Each row below is a small network's average activation on inputs in which a field has the value named, seen along a few directions.
Related values have similar rows: they may be neighbours, one step apart, or belong to one group.
(in the rows, 500 means zero)
Strong random noise was added to every row along 11 fixed directions; ignore it. To show where, here is one row again and again, with new noise each time:
[509 482 722 451 477 532 554 512 692 609 451 401 389 686 440 418 508 395
 339 914 466 660]
[520 499 525 501 452 400 415 489 437 458 512 609 331 617 638 251 395 506
 335 457 675 498]
[597 541 461 523 692 639 625 558 605 393 452 308 576 414 545 643 518 433
 615 498 600 505]
[507 481 555 409 579 523 639 639 602 484 529 296 435 504 472 495 379 476
 650 434 630 538]
[494 494 514 440 485 390 544 604 582 567 399 366 629 463 596 547 467 458
 540 479 553 360]
[462 687 641 371 500 347 424 554 574 587 619 497 526 636 494 240 572 364
 418 412 709 398]
[432 649 474 551 352 468 449 425 367 605 488 597 715 334 563 555 637 560
 450 419 268 404]
[416 425 687 500 397 534 578 562 441 717 387 415 505 368 439 572 477 623
 443 549 400 449]
[461 602 497 492 488 431 562 542 556 518 427 356 516 459 668 383 437 526
 480 373 624 319]
[486 639 646 379 467 480 465 704 463 631 529 506 479 482 557 250 408 428
 378 470 594 464]
[483 307 550 414 414 343 511 509 550 567 588 383 492 601 322 583 450 567
 662 487 499 628]
[448 488 528 523 354 455 566 424 505 436 499 495 316 549 658 405 366 645
 435 471 444 520]
[660 475 450 583 536 437 349 387 493 344 522 528 534 558 642 490 553 570
 359 460 661 489]


Values of ZAK:
rison: [574 513 666 470 609 665 454 683 510 469 451 559 398 513 544 403 413 363
 358 630 624 512]
zote: [311 617 550 617 509 633 605 313 397 740 494 441 408 435 263 393 680 602
 483 500 466 456]
lutis: [447 441 435 497 486 386 516 398 660 530 493 368 437 723 440 378 464 449
 599 620 522 572]
mip: [508 702 487 400 378 478 530 599 557 440 502 547 607 432 795 472 437 448
 459 501 309 437]
lasib: [608 564 524 520 460 576 404 493 546 497 590 522 508 494 458 425 477 512
 337 711 401 631]
gazen: [463 408 331 503 468 496 538 513 383 432 504 615 529 431 606 639 415 532
 664 408 319 484]
fel: [554 311 415 578 534 653 530 517 375 358 474 544 532 321 456 775 417 636
 603 387 405 507]
nusu: [406 513 443 475 473 593 590 560 511 537 476 564 501 439 362 573 453 413
 608 636 234 621]
tirik: [418 327 508 443 463 561 628 631 379 453 383 761 388 455 537 686 364 386
 609 531 331 437]
nemus: [463 385 336 549 554 434 494 493 387 486 428 416 541 380 502 600 470 666
 676 145 633 379]
duso: [484 270 529 548 431 390 516 464 582 603 378 352 545 512 360 643 494 563
 561 634 506 491]
zun: [527 445 522 487 549 654 536 523 487 393 649 517 327 479 380 520 421 696
 519 401 470 637]
vot: [437 691 346 579 611 768 654 414 451 476 507 459 462 364 464 570 591 526
 612 458 295 590]
godop: [515 514 299 577 621 514 405 537 351 461 424 541 586 375 466 504 539 446
 585 293 631 437]
vaf: [543 484 555 406 407 432 383 607 456 555 595 596 470 516 500 375 425 548
 378 541 502 483]
A value of ZAK combines one of 5 hidden first parts with one of 3 second parts; all combinations occur once.
lasib and nusu share the first part; lasib and zote share the second. Which value has the first part of zote and the second part of nusu? -> vot
vaf and tirik share the first part; vaf and duso share the second. Which value has the first part of duso and the second part of tirik? -> rison

Values of FUGU:
nelap: [525 337 466 593 348 425 531 432 551 588 383 305 533 455 471 571 427 655
 483 708 382 605]
gufev: [567 543 201 548 443 597 388 601 326 523 435 618 485 425 580 308 326 508
 378 699 261 693]
vig: [409 611 578 551 310 393 381 378 537 662 506 475 602 556 406 339 611 522
 381 583 370 475]
ruf: [567 514 389 434 494 421 480 568 656 384 592 360 407 591 548 351 329 574
 517 444 579 541]
mosug: [603 526 541 420 565 521 378 691 494 516 501 538 525 473 435 424 482 415
 413 557 600 577]
rut: [378 460 485 491 332 274 422 378 505 670 629 490 552 605 290 374 527 541
 524 522 472 518]
fevi: [377 460 489 517 436 513 572 500 316 644 502 595 367 476 418 305 387 525
 504 488 474 518]
dira: [490 473 592 506 449 674 671 395 595 380 588 350 409 449 570 730 503 746
 651 457 263 580]
nugi: [396 549 752 309 426 358 590 521 590 562 630 603 524 627 435 594 648 354
 563 471 463 421]
zadi: [487 482 377 465 689 433 538 589 528 488 383 552 461 573 617 486 473 301
 568 474 716 418]
ruzer: [570 504 481 491 497 489 481 556 615 371 415 499 580 513 675 559 424 409
 451 615 448 402]
gar: [530 198 405 491 443 446 551 612 438 392 442 380 311 477 632 547 149 752
 609 333 584 446]
pufa: [607 398 408 549 513 536 345 492 360 444 518 588 532 534 462 524 461 502
 546 513 477 721]
ris: [475 492 239 680 592 392 478 283 402 578 440 329 608 462 348 449 660 503
 649 313 746 468]
faz: [427 625 368 522 601 563 632 464 581 436 450 469 502 531 527 485 537 332
 640 488 479 568]
A value of FUGU combines one of 5 hidden first parts with one of 3 second parts; all combinations occur once.
nelap and mosug share the first part; nelap and ris share the second. Which value has the first part of ris and the second part of mosug? -> faz
fevi and gufev share the first part; fevi and rut share the second. Which value has the first part of rut and the second part of gufev? -> ruf
